These are the activations of a small neural network, seen along a few directions. Each row is one input.
In each table, some parts of the input vary, and every possible input appears once, in random order.
Descriptions start from the smaller parts, as in this example, which fits no table here: one of 2 separate values, together with either a single point or one of 11 places along a line or (one of 4 places along a line, together with one of 5 places around a ring).
Shared parts are said once, and a part with two or three values counts as separate values.
(in the rows, 128 means zero)

A family of inputs:
x1: [ 54 166  83 138  88 146 150  73 135 149 153  45]
x2: [160  69 125 115 100  91 111 147 124 130  69 223]
x3: [ 94 165 166 204 126 128 150 198 133  72 125  74]
x4: [124  66  87  46 145 135  97  68 128 184  97 158]
x5: [146  69 147  46  83  97 116  91 114 148  86 183]
x6: [ 89 172 116 206  47 101 163 146 124  87 120 105]
x7: [ 99 192  77 145 126 221 143  94 103 152 216  64]
x8: [174  94  81  58 187 210  97  85  92 188 157 175]
x9: [ 75 177 142 138  30 108 170  91 118 111 135  69]
x10: [136 195 162 202 183  98 150 176 173  71 183  70]
x11: [214 101 175 123 240  85  94 170 163 122 126 183]
x12: [170  71 175 117 181 116  96 197 129 122  68 188]
Q: Describe the family of inputs behind these rows.
A: one of 2 separate values, together with one of 6 places along a line
Q: Changing only the place on the line of 6 turns x1 into x7. The same change can be made to x4. Which row results?
A: x8

A family of inputs:
x13: [105 206 144 183  93 147 168 133 123  99 184  66]
x14: [115  74 100  61  85 135 114  79 101 152  90 168]
x15: [121  76  90  57 125 168 114  86 101 161 108 152]
x16: [ 76 184 142 185  83 153 167 158 118  95 147  55]
x17: [175  68 175 123 161  77  99 178 135 113  53 205]
x18: [200  82 175 119 168  72 104 167 135 119  74 208]
x19: [ 70 181 152 189  43 118 166 151 118  86 129  71]
x20: [156  59 154  98 129  88  99 147 138 136  75 197]
x21: [166 103 115  75 157 139 109  99 128 172 129 178]
x22: [ 93 196 131 165 126 122 158  97 152 122 180  41]
x23: [ 94 193 109 205  64 114 166 130 129  99 155  83]
x24: [ 90 198  88 197 128 172 149 140 128 100 192  59]
x25: [102 203  98 195 110 146 165 126 136  94 194  74]
x26: [152  98  96  62 131 162 115  61 102 177 140 164]
x27: [ 94 195 148 178  54 114 172 141 122  80 156  72]
x28: [197  88 157 119 231 129  86 176 130 134 107 186]
x29: [ 75 181 100 204  97 152 162 148 128 102 151  65]
x30: [189  83 142  84 184 114 101 132 144 138 136 192]
x31: [137  82 113  78 146 146 108 123 124 167  91 167]
x32: [180  70 165 118 202 110  99 186 135 122  71 190]
x33: [155  93 119  71 117 108 113 106 127 153 100 184]
x34: [177  79 132  87 202 140  86 147 136 145 135 177]
x35: [180  73 150  87 140  83 104 138 141 131 102 199]
x36: [208  92 164 109 216 102 102 164 141 115 114 200]
x37: [141  87 100  57  91 131 118  68 101 159 111 170]
x38: [ 64 175 129 167 116 128 157 121 147 117 143  31]
x39: [ 82 192 121 167 144 148 143 111 144 128 179  26]
x40: [ 67 178 106 202  61 117 163 143 131  82 139  79]
x41: [ 58 172 139 172  76  94 156 114 147 109 125  46]
x42: [160  61 140  86 173 121 100 156 140 134  99 181]
x43: [140  94  86  65 150 188 101  75  94 183 139 150]
x44: [154  99 105  78 175 165  94 113 120 178 127 163]
x45: [ 93 201 134 185 112 173 153 147 115 105 183  51]
x46: [132  79 123  82 106 113 107 115 124 158  73 183]
x47: [ 84 186 139 168  83  90 161 103 147 115 146  49]
Q: Changing only one part turns x22 into x47. The same change can be made to x26. Which row results?
A: x37
Q: Describe the family of inputs behind these rows.
A: one of 5 places around a ring, together with either one of 3 separate values or one of 4 places along a line
Q: Which other rows does x13 become when the choice among 3 separate values takes its other values? List them by row number.
A: x22, x25
Q: Which other rows agree with x17 in the place on the ring of 5? List them by row number.
A: x14, x19, x20, x40, x41, x46
Q: Which other rows does x21 become when the place on the line of 4 takes its other values? List them by row number.
A: x26, x30, x36

A family of inputs:
x48: [148 128 172 130 195 122 118 134 142 129 161 107]
x49: [123  98  94  83 117 144 125  85 110 142 120 147]
x50: [126 114 116  88 161 187  98 108  95 153 142 137]
x51: [130 124 158 125 140  76 104 109 147 126 150 119]
x52: [139 106 115 132 122 120 136 164 134  93  90 175]
x53: [ 23 168 117 177  90 140 160 142 140 105 109  16]
x54: [143 108 134 129  87 105 157 160 144 113  80 172]
x55: [110 231 103 208  67 154 167 122 121 110 230  75]
x56: [157 111 136 160 141 136 131 166 111 115  93 165]
x57: [135 134 161 100 113  64 127 106 154 119 120 120]
x58: [128 116 109 108 135 159  96  90  96 175 135 143]
x59: [153 137 136 124 183 101 132 124 160 127 130 118]
x60: [151 118 113 144 164 160 107 208 137 126 120 155]
x61: [125 100 129  84  76 124 133  74  99 158 113 142]
Q: Describe the family of inputs behind these rows.
A: either one of 2 separate values or (one of 3 separate values, together with one of 4 places along a line)

A family of inputs:
x62: [101 138  96 153 110 123 132 129 133 123 115 111]
x63: [138 166 145 136 119 138 134 118 115 123 162 105]
x64: [111 153 133 131  75 131 141 112 103 124 127 122]
x65: [184  89 107 107 137 138 113 141 116 122 135 219]
x66: [123  90 103  74 159 179 111  99 104 158 118 134]
x67: [114 137 107 154  88 130 138 112 118 146 124 122]
x68: [147  88 131  52 145  94 104  84 154 168 118 156]
x69: [ 90 121 125 153  99 116 134 138 137 107 121 103]
x70: [122 162 151 129 134 131 152 137 139 101 154  97]
x71: [108 151 138 149 152 125 136 140 152 102 151  99]
x72: [125 150 109 158 157 126 127 136 141 124 152  96]
x73: [174  89 169 109 167  72 110 140 139 123  75 179]
x74: [136 158 119 156 137 137 136 115 131 144 156 112]
x75: [143  97 149 127 157 158 101 182 113 146  89 163]
x76: [104 132 138 132  82 121 151 136 123 107 125 102]
Q: Describe the family of inputs behind these rows.
A: either one of 5 separate values or (one of 2 separate values, together with one of 5 places around a ring)

A family of inputs:
x77: [122 150 115 125 137 169 136 111 113 138 158 102]
x78: [ 97 133 102 126  88 144 139 101 121 140 135 114]
x79: [124 146 143 163 156 119 131 150 141 106 137 102]
x80: [107 145 137 147  76 104 143 126 124 114 110 121]
x81: [133 152 123 136 149 148 129 127 131 123 170 109]
x82: [101 133 113 131  77 117 145 111 120 117 117 116]
x83: [180  45 134  31 169 107  86  95 131 174  86 207]
x84: [120 140 152 155  95 101 142 146 132 106 121 116]
x85: [102 142  98 125 116 166 128 105 114 151 145  99]
x86: [118 141 155 153 129 108 138 163 144  99 121 109]
x87: [136 157 125 155 161 126 133 137 146 122 155 107]
x88: [197  51 139  89 182 129  85 164 117 145  80 234]
Q: Describe the family of inputs behind these rows.
A: either one of 2 separate values or one of 10 places around a ring

A family of inputs:
x89: [124 111 149 143 144  82 123 158 159 105 103 129]
x90: [107 100 109 103 109 139 121 123 126 148 101 140]
x91: [152 138 129 137 177 114 122 132 156 121 161 124]
x92: [147 130 165 150 114  69 135 158 150  90 118 147]
x93: [131 122  90  88 129 143 120  65 120 168 146 131]
x94: [130 114 126  84 137 156 123 116 119 145 133 133]
x95: [130 117 125 110  81 125 134 123 117 133 117 158]
x96: [ 59 218 136 191  79 142 166 118 134 117 180  11]
x97: [103  96 110  95  95 113 122  90 123 152  87 135]
x98: [147 125 166 124 171 100 125 151 152 103 133 122]
x99: [144 117 139 143 102 126 127 150 111 114 118 161]
x100: [148 126 103 128 166 171 113 123 116 145 162 138]
x101: [157 145 119 146 183 146 120 138 133 138 150 133]
x102: [134 127  89  96 143 170 119  97 123 164 161 135]
x103: [129 119 139 152 149 114 120 164 136 123  91 138]
x104: [152 132 156 133 176 132 123 157 129 120 122 131]
x105: [ 53 210  95 203  61 148 184 123 122  78 171  36]
x106: [120  99 124 135 131 140 114 150 119 129 102 142]
x107: [153 137 155 160 120 101 133 164 127 107 106 156]
x108: [127 109 127  76 122 129 123  84 116 150 118 128]
x109: [126 113 125 103  67  99 134  90 115 138 103 154]
x110: [144 113 141 116 159 157 116 143 112 127 134 135]
Q: Describe the family of inputs behind these rows.
A: either one of 2 separate values or (one of 4 places along a line, together with one of 5 places along a line)
Q: Start at x89 and move only the place on the line of 5, one step at a time. The first step leads to x103. Which rows follow, in order?
A: x106, x90, x97
Q: Which other rows belong to the same alternative as x96? List them by row number.
A: x105
